Each row below holds a small network's activations on one input, seen along a few directions.
Each table varies a few parts of the input and shows all the possible inputs, shuffled.
Descriptions start from the smaller parts, as in this example, which fits no table here: one of 4 places along a line, together with either a single point or one of 11 places along a line or (one of 3 separate values, together with one of 8 places around a ring).
Shared parts are said once, and a part with two or three values counts as separate values.
In the rows, 128 means zero.

Rows:
row 1: [173 101  88  35  84 118 149 138 136  78 127 140  63  91]
row 2: [111 165 160 189  85 119 119 111 189 126 123 164 178 131]
row 3: [155 125  94 111 164  87 105 141 183 112 125  83  39 177]
row 4: [ 67 166 136 155  86 159 120 126 184 157  91 145 172  98]
row 5: [177  75  59  82 148 100 123 164 191 110 109 116  77  84]
row 6: [175  54 131  71  97 148 124 136  80  77 133 166  63 119]
row 7: [ 81 156 200 173 166  48 154 114  73 126 157  80 218 107]
row 8: [182 115 142 147 180 128 123 136 128 113 118 100  30 195]
row 9: [ 67 174  99 150 101 213 131 124 133 152 106 142 170 112]
row 10: [124 146 124 189 100 127 139 113 138 149 144 165 206 170]
row 11: [ 50 170 175  57 198 105 141  96  65 149 158  78 210  77]
row 12: [222  94 151 140 158 146 117 135  69 125 147 141  46 141]
row 13: [ 80 122 105 164  99 166 120 130  95 190 126 144 192 162]
What do these inputs look like to the network?
Answer: either one of 2 separate values or one of 5 places around a ring or one of 6 places around a ring
A walk changes only the place on the ring of 5. It starts at row 2 and steps to row 4. List the rest of the walk in order.
Answer: row 9, row 13, row 10

Rows:
row 14: [215  82  82  85 122 123 137 170 154 106 114 118  30 131]
row 15: [ 57 172 129 157 116 109 122 113 178 150 111 130 203 115]
row 16: [ 93 140 139  91 143 116 152  96 115 116 137  97 183  87]
row 17: [110 127 157  95 128 152 137 106  70 131 142 116 180 118]
row 18: [117 121 164 154 150 133 122 124  62 153 152 119 159 146]
row 19: [196  73 103  96 117 117 118 160 126  75 124 131  21 142]
row 20: [200  96 107  92 143 136  96 155 140 111 126 139  19 138]
row 21: [ 99 150 159 178 182  89 126 125 106 136 152 110 167 146]
row 22: [ 84 154 131 136  74 183 134 114 126 153 114 151 189 124]
row 23: [ 53 164 114 126 101 152 140 114 160 137 102 131 198  82]
row 24: [102 139 134 196  96 167 117 123 117 175 126 150 175 158]
row 25: [232  91 127  95 122 116 134 149 144  87 127 148  17 121]
row 26: [ 84 162 130 215 127 122 122 121 156 157 127 150 185 153]
row 27: [195  99  90  82 137 125 127 145 132 105 123 139  11 148]
row 28: [ 84 151 155 124 163  80 135 106 134 129 143  91 183 111]
What do these inputs look like to the network?
Answer: either one of 5 separate values or (one of 2 separate values, together with one of 5 places around a ring)

Rows:
row 29: [214  93 115 105 143 129 108 152 125 105 143 147  29 160]
row 30: [203  99  95 116  92 156 118 164 145  99 121 169  34 137]
row 31: [ 58 146 160 174 158 120 127 100  97 164 130 100 208 132]
row 32: [182  94  61 100  53 172 109 162 195 111  93 187  24 144]
row 33: [215  92 131 112 154  93 123 143 114  95 149 123  48 138]
row 34: [ 50 166 184 110 150  89 151 100 109 135 140  75 229  98]
row 35: [202 105 137  84 171  91 140 136 101  82 147 114  46 126]
row 36: [ 41 167  86 182  60 193 122 122 178 167  90 172 210 106]
row 37: [ 56 154 138 184 143 141 120 102 115 169 126 123 210 135]
row 38: [187  95 127  41 164  89 148 140 105  82 142  89  56 113]
row 39: [ 68 163 171 144 161 105 142 105  97 154 151  87 236 119]
row 40: [ 61 163 131 184  86 156 128 109 153 173 104 149 207 125]
What do these inputs look like to the network?
Answer: one of 2 separate values, together with one of 6 places along a line
Changing only the choice among 2 separate values turns row 32 into row 36. The same change can be made to row 38. Which row results?
Answer: row 34
Change only the choice among 2 separate values in row 31. List by row number the other rows that result.
Answer: row 33

Rows:
row 41: [163 117 136 156 131 122 124 123 111 126 137 141 112 160]
row 42: [147 106 106 119 141 150 119 137 116 146 126 125 101 162]
row 43: [136 127 131 130  96 172 107 133 129 132 123 160 108 125]
row 44: [152 109 145 115 129  85 141 117 124 100 140 123 131 118]
row 45: [130 140 107 125 125 111 118 136 174 115 104 141  93 114]
row 46: [102 153 148 111 159 120 126 120 117 133 141  97 163 106]
row 47: [143 114  98 120 151 123 126 153 136 136 127 111  95 152]
row 48: [108 150 104 162  83 144 159 125 161 188 114 139 215 134]
row 49: [153 117 148 127 111 118 154 123  96 101 139 128 129 117]
row 50: [147 112 117 107 126 163 127 143  92 139 138 123 114 142]
row 51: [138 126 118 147 119 154  98 141 155 133 115 163 101 140]
row 52: [ 77 155 167 149 145 123 124 102 113 134 137 127 168 121]
row 53: [158 122 131 159 138  97 127 133 136 119 136 130 104 151]
row 54: [138 106 106  77 140 119 139 133 125 116 135 106 117 111]
row 55: [ 47 145 118 175  83 148 133 115 140 150 116 131 218 144]
row 56: [133 133 119 106  94 159 139 123 130 110 115 155 116  99]
row 57: [137 118 104  98 148 106 131 147 137 130 119  98  98 129]
row 58: [ 88 145 158 154 164 117 111 113 109 141 132 117 154 122]
row 59: [157 114 156 147 115 136 130 124  95 124 142 137 119 145]
row 60: [140 106 120  87 124 151 146 139 101 122 128 116 116 120]
row 61: [101 138 150 133 175 119 115 124 115 138 138  98 152 112]
row 62: [152 127 134 135 135  77 135 127 138 110 130 117 113 125]
row 63: [ 88 155 164 114 142 124 132 112 121 130 137 116 170 119]
row 64: [135 138 103 151 125 126 108 150 171 125 118 150  91 129]
row 65: [132 128 112  98 103 137 132 109 158 104 112 150 102 103]
What do these inputs look like to the network?
Answer: either one of 2 separate values or one of 5 places around a ring or (one of 3 separate values, together with one of 6 places around a ring)
Change only the choice among 3 separate values in row 53. List by row number the other rows that result.
Answer: row 47, row 64
